A small network was shown many inputs. Here are its activations along a few directions, one row for each input.
In each table, some parts of the input vary, and every possible input appears once, in random order.
A made-up example of a description, with smaller parts first: one of 5 places around a ring, together with either a single point or one of 9 places around a ring or (one of 2 separate values, together with one of 6 places along a line).
Shared parts are said once, and a part with two or three values counts as separate values.

Other details of the inputs shift rows strongly along three fixed directions, in all tables alike. That doesn't count.

Table:
R1: [  4   4  23 -16  -7   3  -9  53 -19   2  16  22]
R2: [ 21  -3  21  13   9  -8 -10 -24  15  12 -14 -27]
R3: [ 14  -6  -7  -7  -1  15   1   6  45 -10   5 -15]
R4: [ -4   4 -12 -19  -7  10   9   9   3  -1   7  20]
R5: [-33   4 -25  -1 -10   7  17   9 -19 -19  -8  23]
R6: [-13  16  -1 -16  -6  -4   2  15   9   5   3  18]
R7: [ 23 -11  20  10   5  -1  -3 -25 -31  -3  -5 -14]
R8: [ 34  15  39 -19   9  14 -15  15  14   9  14  -8]
R9: [-16 -15 -29  -7 -11  -1  -8  -5  71  -8   7 -13]
R10: [ -7  22  16 -13   3  -1   3  18 -50   1   3  21]
R11: [27 -4 45 -4  0  9 -8 29 10 16  9 -8]
R12: [-13   2 -21 -22   1   5  12  29   6 -14  19  18]
R13: [ -7  24  16 -13   5   1   1  19 -50   1   5  23]
R14: [ -1  -7   2  22   0  -3   4 -33 -54  -7 -20  -3]
R15: [ 15   8   9 -26   3  26  11  28 -22  -6  12  16]
R16: [ -6 -14 -17  22  -1  -8   3 -42  -4   2 -18  -9]
R17: [-21  17  -6 -26  -7  -4  -2  27   9   3  15  19]
R18: [ 19   5  28 -23  -7  24  -5  25 -30 -15  12   1]
R19: [ -2   9   2 -21   6  -9 -14  16  44   6  24   1]
R20: [-10 -14 -36  -1  -1   3   0  -2  73  -8   6 -18]
R21: [-19  -1  -2   7  -8 -16   0  29 -24   2   0  28]
R22: [ 22  -9  20  12   1  10  -4 -25 -29  -4 -13 -16]
R23: [ 32 -14   1  17  12  10  -2 -23  18   0  -3 -38]
R24: [ 29   8  23 -20   7  32  10  30 -32 -12   9   5]
R25: [-29  25  -9  -8   2  -3   9  12 -24   4  -2  33]
R26: [-20  14  -3 -26  -4 -12  -1  27   9   0  17  21]
R27: [  2  -5  -5 -20 -14  12  -6  12  51 -11  12  -4]
R28: [ -7   4 -13 -13  -2  17  13  20   1 -16   3  10]
R29: [-18 -14 -12   6  -8 -15  -6  13  63  18   6  -3]
R30: [ 18 -15  25  26   1  -8 -10  -6  14  21  -4 -26]
R31: [ -1  21  11 -19   0   4  -2  19   0   5   8  17]
R32: [-33 -12 -16  50  -1 -36  13 -25 -25  15 -26   6]
R33: [-10 -12 -19  30   0  -1   6 -32  -5 -11 -22 -16]
R34: [ 36  -6  32 -23  -4  21 -16   9  10  -5  17 -20]
R35: [-20  22   5 -19  -5  -3   6  24 -41   0   4  28]
R36: [ 34 -12   3  16   9   8   1 -29  16   4  -9 -27]
R37: [ 37  -4  33 -21  -5  23 -12   7  12  -6  10 -13]
R38: [-21  -1 -22  -6  -3 -16  -6  -5  70  11   3  -5]
R39: [  6   3  15  12   7 -13  -6 -17 -21   6 -11 -11]
R40: [  8  -9  -9 -25  -1   4  -7   8  45   1  23  -5]
R41: [ 39 -17  19   9  11   0  -9 -29   3   3   1 -31]
R42: [-42  23 -23 -14  -2  -8   9  19 -15   2   2  39]
R43: [ 22   4  26 -25  -5  20  -4  16 -30  -5  14   5]
R44: [-35   6  -9   8 -14 -11  16  24 -19  11  -7  38]
R45: [ 16  13  36 -22   4  -1  -7  24 -24   0  12   4]
R46: [  6  -3  -8  29  11   8  18 -24 -51  -6 -22  -6]
R47: [ 43 -16  16  13  16   8  -7 -25   7   2   0 -37]
R48: [-50  -1 -59  -1  -9 -11  20  -8   5  -1  -3  33]
R49: [ 23 -11  28  29   2  -4 -11   0 -27  10 -15 -10]
R50: [-16 -14 -32  -5 -10   0  -6  -1  69 -10  10 -16]
R51: [  0 -11 -27  28   7  -5  10 -36  -5   3 -13 -14]
R52: [ -2   8  12 -14  -8  17   9  10 -51 -12  -4  22]
R53: [-27  -2 -45  -8  -3  -1  14   5  25  -3   7  17]
R54: [ -7 -14  -5  42  -1 -18  -3 -15  -6  12 -25  -1]
R55: [  3  10   4  -9   0  21  15  23 -55 -17   2  13]
R56: [ 34 -18  23  17   8   5 -10 -23   5 -11  -5 -41]
R57: [-51  -2 -60   4  -6 -10  20   3   9 -15  -3  22]
R58: [ 22  -7  21 -28  -4  10 -13  16  17  -9  22  -8]
R59: [-48  -2 -60   1  -3 -18  22  -3   5  -7   3  30]
R60: [ 23   1  20  16  14  -4 -12 -26  18  14 -11 -27]
R61: [  9   8  15 -31 -10  20   4  22 -18  -6  12  22]
R62: [  3  24  20 -31   2  10  -7  35 -13   3  20  16]
R63: [-19  19  -3 -25  -3  -1   2  26   9   4   9  24]
R64: [-32   4 -28  40   3 -28   7 -44 -24  11 -28   0]
R65: [-15   8  -2  24   4 -15   7 -25 -42   7 -24   5]
R66: [ 22 -17  12  10   1  -1 -11 -21  14 -10  -2 -30]
R67: [ -3  11   7  27  13 -13   0 -29 -50   7 -18  -1]
R68: [ 10  -9  16  27  -2  -8  -9   4 -23  10 -10  -4]
R69: [-26 -11 -22  55  -6 -26   8 -26 -26  11 -36  13]
R70: [-15   7  -2  23   4 -16   6 -24 -43   6 -25   5]
R71: [  7 -22 -13  19   2 -12  -8 -44  29   4  -7 -28]
R72: [ -1   8  11 -16  -6  16  11   9 -51  -8  -2  25]
R73: [ -2  11  -1 -22   2  -2 -16  16  47  10  23  -2]
R74: [-56  -2 -54   3 -13 -10  16   2   6 -18  -3  23]
R75: [  5  -8  -4  28   3 -21  -7 -43  37  15 -21 -27]
R76: [ 11  -9  -7 -17  -1   9  -2   0  43   3  12  -6]
R77: [  5 -10 -11 -18   1   5  -3  19  51 -13  21 -13]
R78: [ -3  10   8  26   9 -10   4 -27 -50   8 -24  -1]
R79: [ 32  10  24 -20   4  32  10  30 -31 -11   9   7]
R80: [-48  -1 -62   5  -3 -11  22   0   8 -10  -1  24]
R81: [ 35 -12  21  19   2  15  -6 -24   9  -9 -14 -36]
R82: [-19  -1 -20  -8   1 -24 -11  -1  67   8  14  -6]
R83: [  4  -8   4  12  -2   3  -1 -16 -23 -12  -9 -11]
R84: [ 33  13  38 -19  12  13 -19  15  11   9  16 -13]
R85: [-10 -13 -16  28  -4  -3   5 -37  -2  -8 -25 -13]
R86: [  7   4  15  12   7 -12  -6 -16 -19   7  -9 -11]
R87: [  4   7   3 -11  -1  -4  -9   3  46  10   7  -5]
R88: [ -2   8   3 -21   5 -10 -14  16  45   6  22  -1]
R89: [ 13   7  10 -32  -4  20   3  26 -21  -3  21  15]
R90: [ 31 -18  37  29   7  -9 -13 -11   8  20  -7 -34]
Description of these inputs: one of 6 places along a line, together with either one of 2 separate values or one of 5 places along a line or one of 8 places around a ring.
- The inputs of R8 and R67 match in every part but the place on the line of 6. If R36 is changed in the same way as R8 into R67, which row does it become? => R47
- The inputs of R90 and R44 match in every part but the place on the line of 6. If R71 is changed in the same way as R90 into R44, which row does it become? => R61
- The inputs of R25 and R19 match in every part but the place on the line of 6. If R63 is changed in the same way as R25 into R19, which row does it become? => R82
- A walk changes only the place on the line of 5. It starts at R35 and steps to R17. List the rest of the walk in order. => R64, R62, R73
- Which other rows does R85 become when the place on the ring of 8 takes its other values? List them by row number. => R5, R15, R24, R28, R52, R72, R76

Table:
R91: [ -6   9   4 -51 -15  27   2  50  -6 -18  27  25]
R92: [ 25   4  40 -13   5   5 -12  30 -19   6  14  -3]
R93: [ 51  16  58 -58   7  41 -14  54  -3 -13  39  -8]
R94: [ 14   5  10   2   4  12   4  -2 -41  -7  -4   5]
R95: [  9 -22 -14  -3  -4   3  -8 -13  63  -3   7 -25]
R96: [-29  -3 -29  27  -2  -9  26 -27 -51 -11 -25  16]
R97: [ 14   0   6  -1   8   8  -4 -11  -2  -6   0 -15]
R98: [-17 -17 -21  36  -2 -30 -11 -29  37  14 -13 -15]
R99: [ 73  -8  66   1  16  30 -11  10  -9   5   2 -37]
R100: [ 11   6  10  -1   7  10   4  -3 -40  -9  -3   0]
R101: [-41 -11 -64   5  -5 -21   5 -18  74  -3   1   1]
R102: [-47  20 -37 -18 -10   4  20  25 -47 -15   5  54]
R103: [ -9  -5 -18  48   6 -12  11 -40  -8   4 -32 -19]
R104: [ 46 -13  46  34  16  -8 -16 -27 -17  13 -12 -44]
R105: [-24  17 -13   5   1   5  20   0 -86 -13 -15  33]
R106: [ 12 -12   5   3   6 -16 -16  -5  66  17  13 -29]
R107: [ -2  18   7 -34  -6  22   3  54   2  -4  19  22]
R108: [-23  13 -12   4  -3   5  28   4 -88 -15 -16  38]
R109: [-28   8 -26 -11  -3  -1  12   9  -7 -12   6  21]
R110: [  6   6  -3 -38  -6  18  -3  36  24  -9  27  14]
R111: [  1   0  19  49   7 -19   2 -38 -70   7 -38  -6]
R112: [-46   7 -31 -26 -14 -14  -1  46  32   5  25  40]
R113: [  1  24  27 -26  -1  28  23  56 -80 -11   7  44]
R114: [ -3   2  -3 -43 -15  23   0  41  18 -13  28  18]
R115: [ 45 -21  29  30  10   9  -4 -44 -20  -2 -20 -44]
R116: [-20   1  -9  29   6 -23   8 -19 -37  12 -18   7]
R117: [ -7  25  23 -48  -7   7  -5  52  10   3  27  29]
R118: [  2   8  20 -34  -7   3 -14  52  20   2  27  15]
R119: [ 23 -11  22  12   7  -9 -18  -4  21  13   3 -25]
R120: [ 58  -2  63 -15   4  12 -34  13  37  13  15 -33]
R121: [-10  -8 -23  45   5 -12  17 -51 -50  -4 -36  -2]
R122: [-49   7 -47 -24 -15   3  17  45  33  -2  16  48]
R123: [-21  23   5   1   1  -6  15  12 -79   8  -9  38]
R124: [ 67 -15  46 -20   5  29 -21   9  34  -2  20 -39]
R125: [  4   2   6 -12   2  -9 -14   3  51  18  10  -9]
R126: [ 13   6  32   4  -1   0 -11  10 -31   6  -4   4]
R127: [ -4  24  22 -49  -4   7  -3  51  12   6  30  26]
R128: [-47   8 -50 -34 -14  -2  17  33  28 -13  19  41]
R129: [-40  -8 -50   9  -5 -32  -4 -17  82  21   5   1]
R130: [  4 -12  -4 -12  -6   8   0   1  33  -9  10 -14]
R131: [-23   8 -10   3 -10  11  24   5 -88 -15 -13  39]
R132: [ 18 -17   3   5  -4  11  -9 -20  20  -5  -1 -27]
R133: [-11 -12 -22  45   3 -10  18 -50 -49  -5 -37  -3]
R134: [-45 -11 -70   8  -7 -20   0 -22  76  -1   2   2]
R135: [ 13 -13   4   3   6 -14 -20  -5  65  19  12 -28]
R136: [ 18  -5   9   0   3   9   4  -6  -6  -7   0 -11]
R137: [-18 -11 -15  31  -1 -30  -8 -30  37  10 -15 -16]
R138: [ 10   7  12   0   7  10   5  -3 -40 -10  -3  -1]
R139: [-46  18 -36 -18  -9   1  26  25 -43 -16   2  52]
R140: [-21   0  -4  28   0 -22   4 -12 -31   4 -17   8]
R141: [ 48  16  73 -51  -2  27 -25  67  -6   0  34   4]
R142: [ -4   8  13  45   7 -18   6 -46 -70  13 -41   1]
R143: [ -3  -2  -9  54  12  -8  15 -58 -86  -5 -43  -6]
R144: [ 41  -4  50  30  12  -7 -17 -32 -14  12 -20 -37]
R145: [-40 -11 -65   6  -6 -20   4 -18  74  -2   1   2]
R146: [ 20 -16   7   5   1   7  -1 -17  18  -6  -1 -25]
R147: [-23 -20 -38  25  -6 -13   7 -43  29  -6 -16 -19]
R148: [  3  30  26 -23  -4  30  13  53 -80  -8   6  39]
R149: [ 40 -18  12  24  12   2 -11 -40  21   2 -11 -44]
R150: [ 21  17  43   6  10   2   1  -4 -67  12 -13   3]
R151: [ 49 -13  29  33  18   5  -5 -45 -17  -1 -19 -46]
R152: [  8 -12 -15  -3   5  -2 -12 -15  65  -1   8 -29]
R153: [-26   0 -31  27   1 -12  24 -30 -46  -9 -24  15]
R154: [ 65  -7  48 -21  11  25 -18   9  34  -4  21 -41]
R155: [-52  20 -31 -38 -18 -11   0  43  40   6  21  48]
R156: [ 39  -1  45  26  13  -6 -15 -36 -14  17 -20 -35]
R157: [-34   0 -26  13  -7 -26  -6 -12  38  11  -9   9]
R158: [-38 -13 -47  10 -12 -10  10 -23  26  -9  -9   0]
R159: [-20 -12 -41  27   4 -15   0 -46  32  -1 -16 -18]
R160: [ 14   3  17   9   5  15  11  10 -42   0 -10   8]
R161: [-48  19 -32 -36 -14 -11   3  39  40  10  23  44]
R162: [ -3  17  22 -42  -8   5 -12  51  21   2  24  22]
R163: [ 62  -2  50 -13  10  26 -20  18  36   5  13 -43]
R164: [ 13 -18 -14  -2   0   0  -8 -13  66  -1   7 -25]
R165: [ -1  19  22 -40 -11  32  15  50 -81 -21  14  41]
R166: [-11   0  -6  42  10 -25   9 -44 -41  17 -30  -5]
R167: [ 18  -2  20   5   5  -5 -12   2   2  15   5 -11]
R168: [-28 -12 -49  14  -7 -12   9 -23  31  -3  -7   5]
R169: [ 14   0   4   0   5  11  -6 -11  -2  -4   2 -12]
R170: [-20 -22 -38  27  -4 -14   6 -42  30  -4 -17 -19]
R171: [-50   5 -49 -35 -17   0  18  37  25 -14  18  43]
R172: [ 10  -7   3   0   7 -15 -14 -10  68  19  11 -27]
R173: [-31  -5 -21  22  -4 -27   0 -10   6   7 -11   6]
R174: [ 69 -11  45 -20   8  27 -21   8  34  -1  20 -38]
- What is each input in this table made of? => one of 4 places along a line, together with either one of 2 separate values or one of 8 places around a ring or one of 11 places along a line
- The inputs of R123 and R166 match in every part but the place on the line of 4. If R159 is changed in the same way as R123 into R166, which row does it become? => R97
- The inputs of R152 and R134 match in every part but the place on the line of 4. If R92 is changed in the same way as R152 into R134, which row does it become? => R112
- Which other rows does R165 become when the place on the line of 11 takes its other values? List them by row number. => R91, R95, R105, R121, R133, R143, R145, R149, R159, R164
- Which other rows does R99 become when the choice among 2 separate values takes its other values? List them by row number. => R163
- Which other rows does R126 become when the place on the line of 4 takes its other values? List them by row number. => R111, R137, R141
- A walk changes only the place on the ring of 8. It starts at R137 and steps to R140. List the rest of the walk in order. => R104, R106, R172, R127, R117, R144
- Which other rows does R160 become when the choice among 2 separate values takes its other values? List them by row number. => R107
